A small network was trained on invented records. Each row is its activation on one of them, seen along a few directions.
After each row come some of the record's fields: M, F, L, G, T, Y.
Not every record has every field; a missing one is written missing.
The largest differences between rows may come from other fields.
In the rows, 500 means zero.
Random noise pushes rows far along 3 fixed directions. That doesn't count. These rows show it; they differ only by the noise:
[449 569 400 547 591 663 521 554 575 463 552 520 318 466 218 351 186 630]
[517 588 842 513 375 282 481 649 444 590 504 422 768 640 429 461 603 564]
[386 617 401 435 488 462 484 461 350 466 652 592 312 344 444 596 555 454]
[395 592 625 743 454 534 625 486 617 592 483 745 376 502 269 341 502 492]
[325 634 610 684 371 388 616 386 451 601 561 854 328 386 443 532 814 330]

[432 621 264 414 602 593 467 444 360 411 694 602 160 315 385 509 357 487] | M=m4 F=f1 L=l2 G=missing T=t3 Y=y2
[600 510 518 413 549 441 442 603 423 478 584 392 495 511 662 535 500 554] | M=m4 F=f1 L=l3 G=g2 T=t2 Y=y1
[508 477 670 552 387 359 465 389 483 581 395 536 746 626 476 493 653 346] | M=missing F=missing L=l3 G=g2 T=t2 Y=y2
[440 399 305 581 506 652 574 358 623 499 470 627 305 431 495 524 492 410] | M=missing F=missing L=l1 G=g2 T=t3 Y=y1
[464 406 238 524 601 734 530 424 620 439 440 527 345 432 442 456 278 489] | M=missing F=missing L=l2 G=g1 T=t4 Y=y1
[500 459 362 481 562 604 527 382 501 472 534 597 361 472 501 490 439 407] | M=m2 F=f3 L=l1 G=g2 T=t4 Y=y2
[661 527 672 428 487 353 474 595 385 500 531 442 576 570 774 529 688 540] | M=m2 F=f3 L=l2 G=g1 T=t1 Y=y3
[498 565 542 488 549 558 468 728 566 470 549 318 513 524 295 387 199 736] | M=m4 F=f1 L=l3 G=missing T=missing Y=missing
[526 520 431 436 536 440 576 590 429 466 575 496 319 354 876 711 734 595] | M=m5 F=f2 L=l2 G=g1 T=t3 Y=y1
[456 368 284 654 605 769 654 460 796 491 390 591 300 446 521 457 375 547] | M=m2 F=f2 L=l2 G=g2 T=t4 Y=y1
[561 548 285 159 685 556 325 676 307 323 651  98 527 442 438 573 125 762] | M=missing F=missing L=l3 G=missing T=t1 Y=y2
[500 595 534 456 559 439 546 702 437 482 602 428 413 401 675 599 541 696] | M=m5 F=f2 L=l3 G=missing T=missing Y=missing
[398 596 600 727 496 515 649 560 613 586 477 685 363 420 445 443 596 556] | M=m6 F=f3 L=l3 G=missing T=missing Y=missing
[426 359 455 432 372 475 410 413 564 521 397 354 796 559 427 602 506 363] | M=missing F=missing L=l1 G=g2 T=t5 Y=y1
[594 519 629 438 483 434 439 524 402 510 532 440 626 614 457 425 465 505] | M=missing F=missing L=l1 G=g1 T=t3 Y=y3
[423 364 256 368 493 572 474 510 598 437 468 302 560 409 593 717 464 526] | M=m3 F=f2 L=l2 G=g2 T=t4 Y=y1
[424 548 439 423 468 373 484 431 367 483 543 485 504 384 578 714 725 482] | M=missing F=missing L=l3 G=g1 T=t1 Y=y2
[536 363 413 548 507 634 504 402 675 499 368 496 558 573 464 432 400 436] | M=m3 F=f2 L=l1 G=g2 T=t5 Y=y3
[581 426 337 437 596 691 447 516 630 410 420 355 466 545 357 373 182 602] | M=m6 F=f3 L=l1 G=g1 T=t5 Y=y3
[595 529 331 242 625 561 341 577 335 367 646 298 435 454 523 502 246 571] | M=m4 F=f1 L=l2 G=missing T=t5 Y=y3
[633 479 353 375 637 612 428 591 469 394 555 378 375 475 622 454 275 594] | M=m2 F=f3 L=l2 G=g1 T=t2 Y=y1
[478 438 467 789 547 700 693 403 780 551 327 736 325 506 453 352 515 523] | M=missing F=missing L=l2 G=g1 T=t5 Y=y3
[472 544 503 194 419 298 259 604 210 425 627 162 781 474 487 701 464 524] | M=missing F=missing L=l3 G=missing T=t2 Y=y3
[593 436 708 391 391 314 446 538 469 521 367 350 875 666 643 550 657 459] | M=m2 F=f2 L=l2 G=g1 T=t2 Y=y2
[221 534 235 569 444 570 580 318 498 515 583 765 216 212 468 688 683 325] | M=missing F=missing L=l2 G=missing T=t4 Y=y1
[511 522 476 480 554 471 572 541 490 469 490 501 432 452 673 597 624 606] | M=m2 F=f2 L=l3 G=g1 T=t1 Y=y2
[581 547 762 673 517 487 558 758 644 585 445 448 591 620 476 303 374 710] | M=m2 F=f3 L=l3 G=missing T=t2 Y=y1
[538 577 518 298 465 344 392 508 266 449 636 418 507 471 559 610 602 473] | M=m4 F=f1 L=l1 G=g1 T=t3 Y=y2
[504 473 504 393 432 378 443 384 336 473 486 498 612 488 666 650 711 358] | M=missing F=missing L=l2 G=g1 T=t5 Y=y2
[611 455 632 621 523 541 559 474 638 551 348 585 590 657 488 307 436 477] | M=m3 F=f2 L=l2 G=g1 T=t2 Y=y2
[469 381 428 668 514 666 613 336 694 545 391 663 420 538 420 409 470 389] | M=missing F=missing L=l1 G=g2 T=t4 Y=y3
[426 602 588 662 505 517 598 642 580 546 541 584 367 439 432 441 470 638] | M=m2 F=f3 L=l3 G=missing T=missing Y=missing
[520 588 385 402 652 561 509 702 459 419 633 372 314 373 579 543 321 753] | M=m5 F=f2 L=l3 G=missing T=missing Y=missing
[404 574 622 748 464 534 631 570 660 590 477 680 386 485 354 375 521 568] | M=m4 F=f1 L=l3 G=missing T=t1 Y=y3

Here are new rows. What are their fields?
[621 438 495 348 526 510 378 505 469 450 499 301 631 637 397 438 301 515] | M=m4 F=f1 L=l1 G=g2 T=t3 Y=y2
[571 541 504 368 555 401 456 530 338 442 563 391 524 484 640 607 582 572] | M=missing F=missing L=l3 G=g1 T=t1 Y=y2
[413 597 381 439 468 408 508 321 235 476 675 718 228 299 629 687 805 322] | M=missing F=missing L=l1 G=g1 T=t3 Y=y3
[401 612 427 410 506 411 461 578 287 465 690 464 373 310 582 688 600 562] | M=missing F=missing L=l3 G=missing T=t1 Y=y1
[522 372 660 627 397 499 550 437 701 596 311 547 753 679 468 398 560 381] | M=m2 F=f2 L=l1 G=g2 T=t5 Y=y3
[486 530 577 622 486 560 528 525 610 543 457 531 493 567 241 333 369 571] | M=missing F=missing L=l1 G=g1 T=t3 Y=y3
[538 556 776 626 409 384 568 462 472 599 480 706 542 614 505 380 703 384] | M=m4 F=f1 L=l1 G=g1 T=t3 Y=y2
[360 585 699 705 383 383 632 555 574 618 455 655 513 441 505 543 775 495] | M=m6 F=f3 L=l3 G=missing T=missing Y=missing
[504 613 668 582 523 480 491 672 498 543 575 452 517 543 299 349 314 675] | M=missing F=missing L=l3 G=missing T=missing Y=missing
[499 538 646 533 419 358 537 470 421 561 503 577 548 516 566 551 752 457] | M=missing F=missing L=l1 G=g1 T=t3 Y=y3
[474 554 321 358 578 538 445 486 377 414 591 407 383 400 422 578 385 581] | M=missing F=missing L=l1 G=g1 T=t3 Y=y2
[597 603 556 298 537 360 361 690 279 447 667 310 534 466 645 551 464 591] | M=m4 F=f1 L=l3 G=missing T=t2 Y=y1
[427 496 408 633 479 575 537 405 583 517 496 691 314 424 455 453 506 364] | M=m4 F=f1 L=l3 G=g2 T=t2 Y=y1
[427 493 456 622 455 530 539 441 570 525 489 651 370 438 497 490 559 391] | M=m4 F=f1 L=l3 G=g2 T=t2 Y=y1
[324 562 440 589 486 569 518 564 599 516 509 466 468 406 221 489 344 611] | M=missing F=missing L=l3 G=missing T=missing Y=missing
[590 540 690 642 484 443 554 450 544 577 395 661 520 607 474 327 571 426] | M=m6 F=f3 L=l2 G=g1 T=t2 Y=y2
[446 593 513 607 501 516 527 550 514 529 572 636 330 414 442 419 474 492] | M=m4 F=f1 L=l3 G=missing T=t2 Y=y1
